Each row below holds a small network's activations on one input, seen along a few directions.
Each table varies a few parts of the input and shows all the possible inputs, shuffled.
A made-up example of a description, with smaller parts first: ring(8) and (point or ring(9) or (values(3) and line(4))).
Shared parts are said once, and a part with two or three values counts as separate values.

Other details of the inputs vary at random and push rows far along two fixed directions, the same in every table; ignore that.

Rows:
r1: -20  15  -9  29  11   5  11  16 -12   9  13  -8
r2:  24 -13   0 -21 -23 -16   5  13 -10   7 -16  16
r3:   8  26   6  10  27   9 -19 -27  12  -3  25  -1
r4:   5  21  -4  10  27  10 -18 -21   6  -8  39  -9
r5:  22  -9   2 -20 -18 -12  -3   4  -5   5 -11  16
r6: -14  -3 -16  21  -2 -10  43  23  -3   9  -9  -7
r7: -18   2 -15  28  -2 -10  43  29   0  15 -12  -2
r8:  -4  -1 -18  21   1 -14  37  20  -3  10  -5 -12
r9:  17 -20  13 -35 -23  -4 -15  -2 -18 -12 -34   9
r10:  34 -18  16 -38 -19 -11  -9 -12   1  -9 -27  16
r11:  -4  23  16  -3  24  21 -32 -33   5 -11  21   8
r12:  25  -2  10 -24  -4  -3 -18 -14  -3  -8  -2   7
r13:   6 -18   8 -22 -23  -5  18  14  -8   0 -19  19
r14:  -3  16   4   8  14   7  -3 -12   9   0  15   7
r15:  19  -8   7 -15  -6  -3 -26  -6   0   0 -20   2
r16:  14  10  16  -6  21  12 -44 -36  15  -9  -4  -5
r17:  -9 -18   4 -10 -20   1  -1  11   3   2 -18   6
r18:  12  -2  15 -23  -7   5 -18  -9 -10  -9   1  11
r19:  21  -1   7 -17  -4  -7 -20 -10  -6  -5 -22   3
r20:   7 -34  14 -38 -32  -1 -12  -2  -1 -11 -33  11
r21: -17  10   6  12  17  16 -13  -5   4   1   3  -3
r22: -18  -5 -16  17  -3 -10  37  19   2   5   1 -11
r23: -20   8 -11  20   8   4  10   9 -10   1  21 -16
r24: -14   3  -7  12   4   5  22  13  -2   2  18   3
r25:  -1 -10  -9   5 -11  -9   7  11  12   9 -10  -6
r26: -27   2 -17  33   3  -2  28  22  12  16  11 -11
r27:  12  11  19 -16  12  12 -30 -32  10 -11   3  12
r28:  -4 -14 -19   8 -21 -16  21  32  -3  17  -6  -7
r29: -23  28  -4  32  29  14   9  -2   0   8  36   0
r30:  16 -24  18 -27 -22  -4 -12  -2   6  -3 -48  14
r31: -30   2 -17  23   5  -3  34  19  -6   6  11 -12
r32:  -3 -20  -2 -12 -21  -9  25  19 -12   1 -32   6
r33:  14  -1  16 -21  -3   3  -8 -17   6 -11  -8  12
r34: -11  -9 -19  21  -4 -10  29  20   7  12   9 -16
r35: -21  -4 -13  19  -9   0  12  28  -5  14  10  -6
r36:   2  23  14  -3  20  18 -39 -28  -3  -9  27   5
r37:  -5  30  -2  28  36   7 -11 -21   9  -2  17 -16
r38:  -4  21  -8  12  29   6 -20 -23   2  -9  31 -24
r39:  -2 -28  -3 -10 -28 -10  20  16   6   2 -24   0
r40:  -8  -8 -21  16  -6  -9  20  21  -2  12  13 -16
r41:  14 -23   4 -21 -27  -9  21  11   4  -5 -21  16
r42: -12   3 -20  24   8 -11  32  13   2   6  11 -19
r43:  10  18   4   3  24  10 -19 -29  15 -14  27  -5
r44:   8  -9  17 -22 -10   7 -34  -7  -5  -6 -22   8
r45:  13 -14  -8  -9 -15 -16  14  15 -12   4 -21  -3
r46: -26  11 -10  28  11   2  24  19  -7  10   2  -5
r47:  13 -17   7 -26 -22  -1  -4   6 -10  -8  -7  16
r48:   9  11  18 -18   8  14 -40 -24  -5  -9  12  11
r49:   1  28  -1  20  29   7  -9 -20  12   1  31  -3
r50:  -7   9  10  -3  17  20 -44 -29   1 -14  25 -14
Description of these inputs: ring(5) and (line(4) or ring(6)).
Question: The inputs of r28 and r26 match in every part but the ring(5) part. If r4 is changed in the same way as r28 into r26, which row does it become?
Answer: r41
Question: Change only the ring(5) part in r40. List by row number the other rows that result.
Answer: r20, r34, r39, r50
Question: List by row number the other rows that have the ring(5) part in common with r49.
Answer: r3, r8, r10, r16, r25, r34, r37, r42, r43

Rows:
r51:  4 12  4  7 10  7 -3 -5  2  2 14  7
r52: 10  8  2  3 12  4  4 -9  5 -2 11  3
r53: -10   2   6   5   7   7 -10 -10   7  -4  -5  -4
r54: -9  8  6 -4  8  9 -4 -7 -5 -3  8  5
r55:   8 -32   3 -23 -31 -10   6  14  -5  -3 -31   1
r56: -22  -7 -11  20  -3  -2  31  26  -6   5  -4  -4
r57:  -3   8   5  -3   1   9 -10  -5   0  -4   7  12
r58: -21  -5 -12  20  -4  -6  29  26   2  19 -11  -3
r59:  -4   3 -12  20  -2  -9  28  30 -11  16  -6   0
r60:   6  11  -4   9  13  -1 -12  -4  -6   3  10  -8
r61:   5  17  -1   5  11  -3   5 -14   8  -4   5   0
r62: -14   4   4   9   9  10  -6  -8   3  -7   2  -7
r63: -10   1  -4   6   7   9  -7  -4  -1  -7  10 -14
r64: 11  6 -4  3 13 -1  2 -7  6 -1 18 -4
r65:   4 -26  -1 -15 -29 -13   8  17  -1   3 -28   0
r66:  20 -14  20 -39 -11   3 -47 -30   7 -15 -28   3
r67:  10  10  -6   4  12  -7   1 -13   7  -3  11  -5
r68:   1   6   0  -5  -1   4 -14  -2  -1  -2  14   5
r69:   8 -18   4 -28 -28 -10   5   9 -15   1 -18  12
r70:  6  7  0  5  8  1 -5 -3  3  4 21  1
Question: The inputs of r69 and r54 match in every part but one. If r64 is changed in the same way as r69 into r54, which row does it become?
Answer: r52
Question: Describe the family of inputs behind these rows.
Answer: values(2) and (point or line(4) or line(5))
Question: Change only the values(2) part in r56. List by row number the other rows that result.
Answer: r63
